Each row below holds a small network's activations on one input, seen along a few directions.
In each table, some parts of the input vary, and every possible input appears once, in random order.
A made-up example of a description, with smaller parts first: values(2) and (point or ring(11) or (line(4) and ring(5))).
Shared parts are said once, and a part with two or three values counts as separate values.
(in the rows, 128 means zero)

Rows:
R1: [112  44 128 157 100 127  82 128 106  94  87 122 105]
R2: [ 84 128 151 106 104 142 109  71 121  70 115 115 100]
R3: [112 106 128  66 165  97  97  90 170 175 164 155 127]
R4: [133 140 140  95 161 138 129  82 148  44 124  64  89]
R5: [184 138 166 147 151 170 178 142  62  94 106  73  65]
R6: [118  66 132  84  92 107  56  58 120 115 149 114 114]
R7: [120 130 114 165 133 103 167 181 103 194 127 116 203]
R8: [145 148 165 168 100 162 141 147  60 118  77 109  91]
R9: [123 161  43 108 152 100 153 146 165 225 147 184 186]
R10: [151 124 164 195 115 136 117 133  92 135  73 135 144]
R11: [138 104 127  49 128 102  76  85 182 182 183 133 107]
R12: [147 157  48  95 114 115 129 139 183 237 166 162 156]
R13: [ 93 118 144  85 158 104 144  86 197 140 160 179 137]
R14: [176 174 139 142 148 176 184 181  92 115 182  79 107]
R15: [104 162 147  62 139 134 122 118 179 103 155 139 110]
R16: [116 172  56 120 138  95 196 143 183 187 145 213 200]
R17: [146  93 152 182 132 149 102 149  76 144  71 115 155]
R18: [170 213  84  97 161 169 143 186 185  99 195 124 134]
R19: [134 183 143 140  96 129 181 199  80 142 140 123 151]
R20: [124 212  79  92 114 127 161 188 161 140 157 179 164]
R21: [ 94  69 137 108 127 115  64  59 111 104 135 134 127]
R22: [152 120 151 141 151 126 153 126  93  59  87  89  46]
R23: [128 115 118 160 103 135 159 179 126 198 146  98 178]
R24: [129 156 123 173 113  81 193 167 115 176 128 141 203]
R25: [104 121 148 166  97 127 115 123  86  81  74 122  60]
R26: [ 83  90 154 129 118 125  97  47 138  82 131 153 128]
R27: [150  74 146 170 104 167 111 151  92 139  85 100 142]
R28: [112  92 150 190 109 110  87 104 112  88  79 153 102]
R29: [108  61 135 175 126 117  72 122  93  96  78 135 114]
R30: [152 171 128  71 190 153 121 113 209  66 174  80  94]
Question: What is each input in this table made of?
Answer: line(5) and ring(6)
Question: Changing only the line(5) part turns R10 into R5. The same change can be made to R28. Which row results?
Answer: R22
Question: Change only the line(5) part in R9. List by row number the other rows that result.
Answer: R12, R16, R18, R20

Rows:
R31: [145 125 130 104 134 140 128 120 127 127 155  96 110]
R32: [154 133 146 167 134 151 148 154  81  97  97  89 106]
R33: [149  96 144 189 102 149 113 163  66 129  81 107 116]
R34: [138 159 153 135 145 144 161 139 124  81 125 104 105]
R35: [136  92 144 114 122 124 106 113 115 164 137 105 123]
R36: [107  93 139 169 102 120 112 118  99 130  90 137 149]
R37: [118  85 128 109 136 112  92  93 148 156 145 137 146]
R38: [108 111 105  98 138 108 101  94 174 134 136 158 126]
R39: [129 149 109  87 139 131 108 108 170 113 151 139 110]
R40: [146 198  68 133 130 114 202 209 153 231 165 167 213]
R41: [135 151 124  87 143 143 123 130 157 103 164 110 111]
R42: [113 153 143 127 130 130 145 116 128  92 118 147 113]
R43: [ 86 118 130 145 110  97 127 106 122 107 101 168 135]
Question: What is each input in this table made of?
Answer: point or (values(2) and ring(6))
Question: Start at R37 and move only the ring(6) part, one step at a time. The first step leads to R35. Which rows follow, in order?
Answer: R31, R41, R39, R38
Question: Change only the values(2) part in R35. List by row number the other rows that result.
Answer: R33

Rows:
R44: [110 119 131 172 125 103 161 146 107 147 105 151 168]
R45: [112 103  90 108 113 108  87 111 152 143 130 156 123]
R46: [156 156 118 135 128 148 160 170 106 141 149  96 143]
R47: [126  61 202 171 114 155  78  84  55  26  60  72  46]
R48: [122 112 136  90 133 115 109  96 145 159 157 140 129]
R49: [131 147 135 147 115 120 174 148 100 160 120 123 147]
R50: [115  81 119 118 131 112  88  91 154 162 133 138 157]
R51: [174 160 116 139 148 156 152 186 127 141 134 102 120]
R52: [112 153 135  77 138 125 131 112 171 104 169 128 119]
R53: [126 147 113 169 102 135 130 164 111 143  97 163 152]
R54: [125 171 113  82 162 131 139 100 180  84 153 140 105]
Question: What is each input in this table made of?
Answer: point or (values(2) and line(5))
Question: Change only the values(2) part in R44. List by row number the other rows that result.
Answer: R50

Rows:
R55: [159 124 158 128 128 170 112 132  92  92 150  76 101]
R56: [140  96 149 181  95 141 118 146  71 177  81 127 133]
R57: [146 178  83  80 142 102 199 173 165 251 211 135 200]
R58: [138 144 129 180 135 140 175 157  94  74  88 101 104]
R59: [110 137 120 180  91 108 148 140  77 123  75 168 137]
R60: [125 175 160 119 132 155 154 122 126  58 123  98 105]
R61: [ 96 113 135  94 157 105 114  59 173 105 135 174 123]
R62: [133  87 124  80 123 137  69 100 133 107 148  99  72]
R63: [147 225  39  92 150 128 171 197 214 199 187 189 195]
R64: [ 73 117 133 154 113  97 125 121 125 110 110 177 164]
R65: [114  70 135 152 100 118  91 122 125 153 112 122 160]
R66: [177 109 165 175 148 156 135 172  73 124  98  73 105]
R67: [124  71 115  95 142 116  65  64 154 143 138 113 122]
R68: [109 146 149  84 137 120 115  87 168  78 136 140  71]
Question: What is each input in this table made of?
Answer: values(2) and (point or ring(6))
Question: Changing only the values(2) part turns R68 into R62. The same change can be made to R59. Which row results?
Answer: R56
Question: Change only the values(2) part in R67. List by row number the other rows that result.
Answer: R61

Rows:
R69: [131  50 182 147 116 165  58  81  42  32  68  90  25]
R70: [131 169 129 101 153 125 179 145 144 123 161 106 117]
R71: [143 148  89  82 154 133 101 110 181 128 168 135 134]
R72: [111 114 126  47 141  96  99  89 173 166 188 124 140]
R73: [150 154 150 145 129 156 176 182 111 142 151 103 152]
R74: [149 173 121 151 105 160 150 177 105 146 139 122 144]
R75: [111 171 117 121 134 101 181 126 140 121 131 169 136]
R76: [131 133  86  98 155 129 107 116 200 128 145 159 137]
R77: [134 130 124 194 123 103 167 174  74 181  91 146 181]
R78: [144  58 230 156 131 156  76  50  71  48  58  60  27]
R79: [170 110 128 176 120 138 181 189  84 179 125  91 162]
R80: [134 167 123 153 116 144 144 186 123 144 110 145 154]
R81: [124 173 101 112 131 122 157 149 161 119 123 150 121]
R82: [143 131 106 187 117 126 143 195  96 186  83 128 161]
R83: [136 185 102 106 125 131 157 142 142 121 150 126 114]
R84: [120 125 105  53 118 106  84  90 175 161 177 146 138]
R85: [164 131  97 182 101 143 154 183  76 187 112 108 151]
R86: [134 136 114  76 181 126 118 111 179 132 179 112 137]
R87: [ 77 107 116  85 120  95 112  75 179 170 167 178 146]
R88: [ 84  55 197 177  98 138  85  54  62  12  50  77  94]
R89: [125 165 139 161 121 121 169 162 101 141 117 163 173]
R90: [112  48 188 180 107 135  51 101  76  10  68  93  43]
R91: [109 130 102 108 154 112 129  92 180 135 155 172 149]
R92: [105 109  99  75 121 108  94  95 197 160 156 169 137]
Question: What is each input in this table made of?
Answer: line(4) and (point or line(5))
Question: Changing only the line(4) part turns R77 into R79. The same change can be made to R89. Which row results?
Answer: R73
Question: Change only the line(4) part in R90. List by row number the other rows that result.
Answer: R69, R78, R88
